A small network was shown many inputs. Here are its activations along a few directions, one row for each input.
In each table, some parts of the input vary, and every possible input appears once, in random order.
A made-up example of a description, with smaller parts first: line(4) and (point or line(9) or (values(3) and ring(8))).
Shared parts are said once, and a part with two or three values counts as separate values.

Other details of the inputs shift rows strongly along two fixed directions, in all tables alike. That doesn't count.

Rows:
x1: [  2  16 -15   4  12   7  -3  -6  -7  19   7   9   9   4  -8  17]
x2: [ -6   3  -7   1  -3   3 -29  -1  -6  -8  -9  -4  -2   0  14  27]
x3: [ -7   8  -6  -5   2   1  -4   4 -12   4  -3   5  -1  10   2  13]
x4: [ 14  -8   1  12  13  -3  23 -12   1  27  14   9  17 -13 -26 -19]
x5: [-17   0  -4  -6  -8   4 -20  -3  -5  -9   1 -11   2  15   9  28]
x6: [ 38  -7  11  18   8   6  34 -12  16  10  12  11  17 -30 -27 -26]
x7: [ 19   0   7   9   4   5  29 -13   9  14  20  -1  19 -14 -21 -11]
x8: [ -3  -1  -3  -2  -9  -1 -15  11  -4 -23 -11  -6 -11  -7  12   0]
x9: [ 41  -7   7  19  10   9  44  -7  17  11   9  17  18 -32 -25 -29]
x10: [  5  17 -17  10  13   9 -25 -10 -17   6  -4  10   7  -1  -7  19]
x11: [  1   9 -11   5   3  12  -3   1  -4  -5  -5  -8  -3   7   7  14]
x12: [ 25  -1   1  15   0   6  34 -12   9  18  20   3  19 -18 -27 -16]
x13: [  2 -17  24 -14 -26 -10  20  17  24 -20 -14 -10 -22   4  10 -28]
x14: [ -9   2   4  -4 -13  -1 -10   6  -3 -17  -5 -14 -16  11  14   8]
x15: [-11  18 -15   0   1   2 -30   4 -20  -4  -2  -1  -9  23   8  23]
x16: [ -3   0   9 -10  -8 -10  -4   7   3 -10  -8   0 -16  18   6 -10]
x17: [-23  -9   1  -8  -5  -7 -19   6  -7 -10   2 -17  -4  -1  19   9]
x18: [ 17   4  11   3  11   2  28 -10   5  21  16  11  14  -5 -26 -16]
x19: [-24   1  -5  -1  10  -4 -26   1 -16   4   1  -5   2   7   5  20]
x20: [  6  15 -25  17   7  13 -19  -4  -8   1  -3   4  10  -8   3  24]
x21: [ 12  14 -16  15   4  14   3  -5   1   8   5   2   7   0  -4  15]
x22: [-13 -11  14 -18 -25  -6  20  21  10 -28 -12 -13 -18   2  19 -23]
x23: [ 34   0   4  20   2  10  39 -11  14  13  16   7  11 -15 -28 -20]
x24: [ -7 -10  -7   7  10   7 -11 -16  -4  14  15  -3  19  -6  -5  19]
x25: [-23 -19   9 -13 -19 -10  10  17  10 -19 -10 -11 -12  -8  26 -20]
x26: [ 21  13  -6   8  14   8  14  -6  -4  20   9  15   9   2 -15   1]
x27: [-13   8   6  -9  -4  -4 -17  11 -10 -12  -9  -5 -17  21  14   7]
x28: [-15  -7  10 -18 -11 -10 -11  12   1  -9  -9  -3 -15  18   9   2]
x29: [  3   9  -6   3  14   0  -6 -15  -4  14  13   7  16  14 -17  13]
x30: [ -2   5   1  -8  -2  -2  -7  12  -5 -14 -20   7 -12  -2  10  -6]
x31: [-16 -27  25 -22  -9 -14   8  18  16 -11  -7  -3 -19   1   9 -29]
x32: [-15  -1  -7   1   5  -3  -6   1  -8  12   0   7   1  -3   6  12]
x33: [  3  10 -16   9   4  11   5  -8   0   7   9   0  13  -2  -3  15]
x34: [  2 -16  29 -17 -14  -9  16  14  20 -15 -23   6 -24  -7   4 -42]
x35: [-16  -1  -8  -2   8  -6 -12   1 -13   7   0   1   1   2   7  12]
x36: [ 29   8   1   7  10  10  32  -6   6  23   9  21   9  -6 -18 -18]
x37: [ -1 -14  19 -14 -23 -12  14  12  21 -24 -12 -15 -22   7  12 -29]
x38: [ -2  23 -26   7  13  12 -34  -4 -17   6  -9  11   2   2   6  31]
x39: [ -8  -1  10 -15 -11  -8 -10  12   4 -10 -11   2 -18  20  12  -1]
x40: [  9  12 -10   8  18   4 -22 -17  -8  13  -1   8  12   0 -11  14]
x41: [ 15 -13   2  15   7  -1  28 -12   8  19  19   2  21 -24 -18 -19]
x42: [-12   6   3  -8   0  -2 -26   8 -10 -15 -16   0 -15   3  12   7]
x43: [-11  14 -19   6   4   4 -32 -14 -13   4  11 -14  12  13   3  43]
x44: [-11 -26  18 -10 -17 -13  28  14  12 -16  -5  -7  -8 -14  16 -32]
x45: [-13 -27  27 -22  -9 -21  17  13  18 -15 -10  -6 -19   2   8 -42]
x46: [  1  11 -18  10   8   5 -36 -13 -12  -1   0  -5   9   0   6  36]
x47: [ -3  -6  -9  10  13   0  -9 -19  -3  15  17 -10  19  -6  -5  15]
x48: [-13   2   3 -12 -11  -7  -2  13  -6 -11  -8  -4 -12  13   4  -8]
Each input here is: values(2) and line(4) and line(6).
Question: The inputs of x23 and x41 match in every part but the line(4) part. If x27 is changed in the same way as x23 into x41, which row does it become?
Answer: x19
Question: The inputs of x48 and x10 match in every part but the line(4) part. If x5 is changed in the same way as x48 into x10, which row does it become?
Answer: x2
Question: Which other rows does x34 become when the line(6) part takes its other values? List them by row number.
Answer: x10, x30, x38, x40, x42
Question: Which other rows does x14 become when the values(2) part takes its other values? List them by row number.
Answer: x27
Question: Which other rows does x41 become when the values(2) part takes its other values? List them by row number.
Answer: x4
Question: Which other rows does x11 become when the line(4) part takes its other values? List them by row number.
Answer: x9, x22, x44

Rows:
x49: [  3  11 -11   5   6   9 -15  -6  -4   7   0   5   4   9   0  24]
x50: [ 12   2  10  -1  -3   0   9   0   7  -3  -2   3  -6   3  -9 -12]
x51: [-14  -5  10 -17 -20  -9 -13  15   3 -29 -18 -13 -22  12  19  -6]
x52: [-15   3  -9  -5  -8   2 -26   8  -5 -17 -12  -7  -9   7  21  21]
x53: [-6  7 -5 -2  0 -2 -1  5 -8 -3 -3  0 -5  8  4  1]
x54: [-9 -7  6 -7 -4 -4 10  5  3  2  4 -3 -1  1  3 -6]
x55: [ 21   3   3   9   5   4  14 -11   7  13  11   7  11  -1 -21  -6]
x56: [ -4   1   4  -6 -11  -3  -8  13  -2 -24 -17  -5 -18  -2  14  -8]
x57: [11 -4  5  1 -4  3 12 -2 14  1  1  2  4 -5 -6 -8]
x58: [  4  20 -24  12  12  12 -14  -8 -15  15   5   8  13   4  -3  32]
x59: [ 1  4 -5  1 -2  4 -6 -2  2  2  0  1  1  7  1 11]
x60: [ 18   4 -13  21  16  11   5 -17   2  22  16   7  23 -11 -16  12]
x61: [-27   1  -5 -14 -10  -5 -14  17 -11 -16 -13  -7 -16  12  24  11]
x62: [-14   8 -13   3  15  -1 -44  -8 -18   5  -4   4   3   6   7  33]
x63: [ 15  -3   6   4   3   2  31  -3  12  15   9   9   7  -6 -13 -18]
x64: [  4  10 -10   5   5   9 -16  -8  -3   4   0   2   5   4   0  23]
x65: [  8  14 -15  15  15   9 -19 -19  -9  16  15  -1  19   5 -10  30]
x66: [-13  11 -20   5   7   6 -34  -8 -12   5   3  -5   8  13  11  42]
x67: [-10  -4  14 -17 -18  -9 -10  15   4 -29 -20 -11 -25  10  17  -9]
x68: [-13  -6  14 -14 -13 -10   4  13   1 -16  -6  -9 -16   9  10 -14]
x69: [ 13  -2   2   5   7   4  24  -6   6  18  13   8  14  -6 -14  -7]
x70: [-16  -4  -1  -7  -4  -3   2   9  -5  -4  -2  -3  -4   2  10  -1]
x71: [  2   8 -11   8  24   2 -25 -16 -10  24   8  13  15   6 -14  26]
x72: [ 20   1  -5  14   6   9  17  -7   7  11   5   9  12 -17 -12  -7]
x73: [ 12  -6   6   6   1   0  13  -3   8   0   5  -1   3  -8  -7 -15]
x74: [ -7  -1   1  -7 -11   0  -6  13   0 -20 -18  -3 -18  -4  18  -4]
x75: [ -6  11  -5  -4  -5   0 -16   4  -9  -7  -4  -3  -7  15   6  14]
x76: [ -3   5 -15  12  14   7 -14 -18  -7  20  17  -2  23  -2  -7  31]
x77: [-28  -6   8 -19 -15 -12 -13  15  -6 -20  -8 -15 -18  14  19  -2]
x78: [  2  11 -14   9   3   5 -18  -5 -11  -2  -1  -2   5  -2   1  18]
x79: [ 11   3  -9  15  14   9   2 -20   1  23  18   4  25  -7 -16  17]
x80: [ 11   9   3   0   0   2  13   3  -1  -2  -4   8  -5  -1  -8 -14]
x81: [ -5   4  -3  -4  12  -3  -9   1 -10   9  -5  13  -1   3  -3   1]
x82: [ -3  -9  16 -14   2 -11   8   8   7  -1  -9  10 -12   2  -2 -24]
x83: [-13 -14  15 -13 -13  -9   3   7   6 -14  -3 -14 -10   1   9 -16]
x84: [  1 -11  11  -4  -9  -6  15   7   6 -12  -4  -5  -6 -11   3 -24]
x85: [ 26   0  16   2   0   1  34  -2  14   6   4  11  -1  -7 -21 -33]
x86: [ 2 11 -6 -1  1  5  1  6 -4 -1 -9  7 -6  2  4  3]
x87: [ 14 -19  21  -3   2  -9  28   4  18   2  -7  15  -4 -23 -11 -47]
x88: [ -1  15 -15   7  11   4 -16  -9 -13  12   9   0   9  12  -5  24]
x89: [-2  5 -2 -4 -5  2 -1  5  0 -2 -4  2 -5  7  5  5]
x90: [ 14  -4   7   6   5  -1  19  -9   7  13  13   2  11  -4 -18 -12]
x91: [ 14   2   2   8   8   2  25  -6  -1  14  11   8  12  -8 -19 -14]
x92: [ -9   5   0  -9 -11  -4  -5  12  -6 -17 -12  -3 -16   9  11  -3]
x93: [-7 -6  2  1  0 -3 -6 -1 -3 -3  4 -9  3 -4  2  1]
x94: [ 16 -12   8   6   1   1  34  -2  13   7   6   6   9 -23 -11 -27]
x95: [-34  -6  -1 -16 -13  -8 -25  12  -6 -17  -9 -16 -14  16  27  17]
x96: [-14   7 -12   2   6   0 -14  -2 -18   5   7  -5   5   6   2  18]
x97: [  1 -11   4   3   0  -1  12  -3   8   5   7  -3   8 -12  -2  -7]
x98: [ 16  -8   8   5   1   1  28  -4  16  13   8   7   6  -5 -12 -19]
x99: [-10 -10   8  -9 -10  -5   4   8   6  -8  -4  -6  -8   6  10  -5]
x100: [-13  -9   2  -6  -9  -4  -6   7   2 -13  -7  -9  -7   0  15   2]
x101: [-19 -11  13 -18 -17 -11  -8  13   2 -24 -11 -16 -19  10  19  -7]
x102: [  1  -8   3   4   0  -2   9  -2   1   0   6  -4   6 -14  -4 -13]
x103: [-11  -6   7 -11   4  -8 -19   2   0  -3 -10   3  -7   6   7   1]
x104: [  5  -3   8   0  -2  -4  10  -1   7   1   4  -2  -2   4  -6 -12]
x105: [  1  -5   5  -6  -5  -2  23  10   8  -2  -4   4  -7  -3   2 -22]
x106: [ 16  -1  -5  13   7   7  18  -8   6  14   8   8  13 -17 -10  -8]
x107: [  1  -7   7   1   2  -4   9  -6   4   8  12  -5   7  -1 -10  -7]
x108: [ -1  -9  13 -10 -16  -7   5  13   9 -24 -13  -8 -18  -1  10 -20]
x109: [ -8  -6  -4   2   0   0   1   0  -1   1   3  -4   6 -12   5   2]
x110: [-13   8 -16   6   5   3 -34  -7 -18  -2   4 -11   6   7   8  35]
x111: [  7  14 -21  19  16   9 -17 -15 -15  13  11   2  16  -5  -8  24]
x112: [ 11  -4  13  -1  -7  -2  10   4   9 -13  -8  -1  -9  -7  -3 -20]
x113: [ 26  -7  12   8   1   5  31  -2  20   5   1  10   6 -19 -16 -27]
x114: [  8  18 -16  10  12  12 -12  -8 -10  16   5   9  10   6  -6  27]
Question: The inputs of x103 and x62 match in every part but one. If x51 is changed in the same way as x103 into x62, which row does it become?
Answer: x108
Question: The inputs of x58 and x57 match in every part but one. If x53 is changed in the same way as x58 into x57, which row does it become?
Answer: x65
Question: What is each input in this table made of?
Answer: line(6) and (point or (values(2) and line(5)))
Question: Which other rows does x94 become when the line(5) part takes its other values? List them by row number.
Answer: x72, x74, x106, x109
Question: Which other rows does x99 become when the line(6) part takes its other values? List them by row number.
Answer: x61, x69, x79, x94, x100

Rows:
x115: [ -6 -12   2   0  -6  -7   0   6   3 -11  -2  -9  -4  -9   7 -13]
x116: [ -7  27 -27  12  22   8 -41 -12 -31  10   1   9  12  11  -1  44]
x117: [ -5   7 -11   6   4   4  -7  -9 -12   5  13  -8  16   2  -3  17]
x118: [-23  -7   1 -15 -12  -7  -8  16  -5 -17 -16  -5 -11   2  21  -2]
x119: [ 13  -1   8   4   9   1  25  -8  10  21  14   9   9   2 -15 -10]
x120: [-33   2 -14 -10  -5  -3 -40   6 -19  -7 -12  -8  -8  12  24  36]
x121: [  7   0   8  -4  -7   2  28   5  12   0   0   7   2  -2  -4 -23]
x122: [  1   8 -16  12  12   9 -18  -5 -10   6   0  -1   9  -9   5  30]
x123: [ -1 -11  12   0   0  -6  18  -3   6   8  14  -8   6   1 -11 -13]
x124: [ 16  11  -3   8   9   5   4  -6  -3  15  10  12   8   5 -21   3]
x125: [ 26  15 -11  14   9   8   6 -12  -4  11   8   8   7   2 -18   4]
x126: [ -4   9   5 -11 -16   0 -10  14  -2 -26 -18  -8 -24   9  14  -4]
x127: [ -2 -19  18  -3   0 -11  21  -2  11   5   7  -3   1  -9  -8 -33]
x128: [ 21   6   0  11   1  11  18  -3  11   6   6   6   8 -10  -9  -5]
x129: [-15  -1   8 -16  -7 -10 -13  15  -5 -17 -16   2 -24   9  11  -7]
x130: [  9  -5   5   9   2   0  21 -11   4  14  20  -1  17  -9 -20  -9]
x131: [  0  -7   5   2   2  -4  13  -3   3   2   6  -1  10 -15  -8 -18]
x132: [ 19 -10  10   5   9   2  -4 -19  18   7   3   6  12  -8 -17  -2]
x133: [ 10   5   0   5   4   5  17  -6   7  14  12  11  11   0 -14  -1]
x134: [  7 -10  -1   8   1   0  13  -1   7   2   1   7   5 -13  -1  -9]
x135: [-11 -17  17 -15  -6 -11  12  11   9  -2  -6   0  -9  -2   8 -20]
x136: [  4 -15  12  -4  -2  -7  19  -1   9   4   7  -2   3 -15 -10 -27]
x137: [  3  -1  -8   9   0   1   0  -5  -1   0   9 -10   9  -1  -2   4]
x138: [-22  -1  -2 -18 -10  -5 -10  15  -3 -19 -19  -2 -18   6  24  -4]
x139: [-15  10  -2 -16 -11  -4 -15  14 -10 -21 -16  -7 -20  19  14   5]
x140: [  5   1  12  -5  -7  -4   3  11   3 -17 -17   2 -17  -7   4 -19]
x141: [  2  14  -8   7  23   1 -20 -12 -17  21   6   9   9   8 -13  22]
x142: [ 17  -4   7   0  -9   1  29   5  18  -3   0   4  -4  -5  -3 -27]
x143: [-15  11 -17   4  12   5 -27  -9 -17  15  11  -4  12  18   6  45]
x144: [ 27  -7  12   6   2   4   8 -20  24  11   6   0  13  -3 -23  -8]
x145: [  0  10 -17  11  10  10 -12 -11 -11  20  16   2  20   6  -8  34]
x146: [  1   9 -18  13   2   8 -11  -9  -8   7   7  -3   9   4   5  29]
x147: [-20  -8   6 -17  -9  -8  -8  18   3 -15 -16   0 -21   7  18  -5]
x148: [-14  -4  -2  -9 -13  -6 -12  14   2 -17 -19  -2 -19   3  22  -5]
x149: [  6  -3  10  -6  -7  -7   6  11   4 -13 -17   5 -16  -3   3 -26]
x150: [-22  -8   8 -19  -4 -10  -9  14   2 -11 -12  -3 -22  12  20  -5]
x151: [ 13  -3  18  -5   0  -7  22   2   6   5   2   6  -6   8 -13 -25]
x152: [ 15  -1   3  13   0   7  16 -11   4   3  14  -5  12 -15 -12  -7]
x153: [  3  13 -17  12  12  10 -18  -5  -7   7  -3   4   7  -6   3  26]
x154: [-1  4 -8  0  0  7  3 -2 -6  3  6  0  8  1  1 12]
x155: [-14  -2   1  -9 -19   4  -9  14  -2 -24 -13 -13 -16   5  24  10]
x156: [  2  -2  -4   8   4   5  -7  -5  -4  -2   4  -9   5 -13   0   3]
Question: What is each input in this table made of?
Answer: values(2) and (point or (line(4) and line(5)))
Question: The inputs of x141 and x151 match in every part but the values(2) part. If x134 is changed in the same way as x141 into x151, which row does it become?
Answer: x146
Question: Which other rows does x132 become when the values(2) part takes its other values? List them by row number.
Answer: x144
Question: Which other rows does x151 become when the line(5) part takes its other values? List them by row number.
Answer: x124, x125, x126, x139
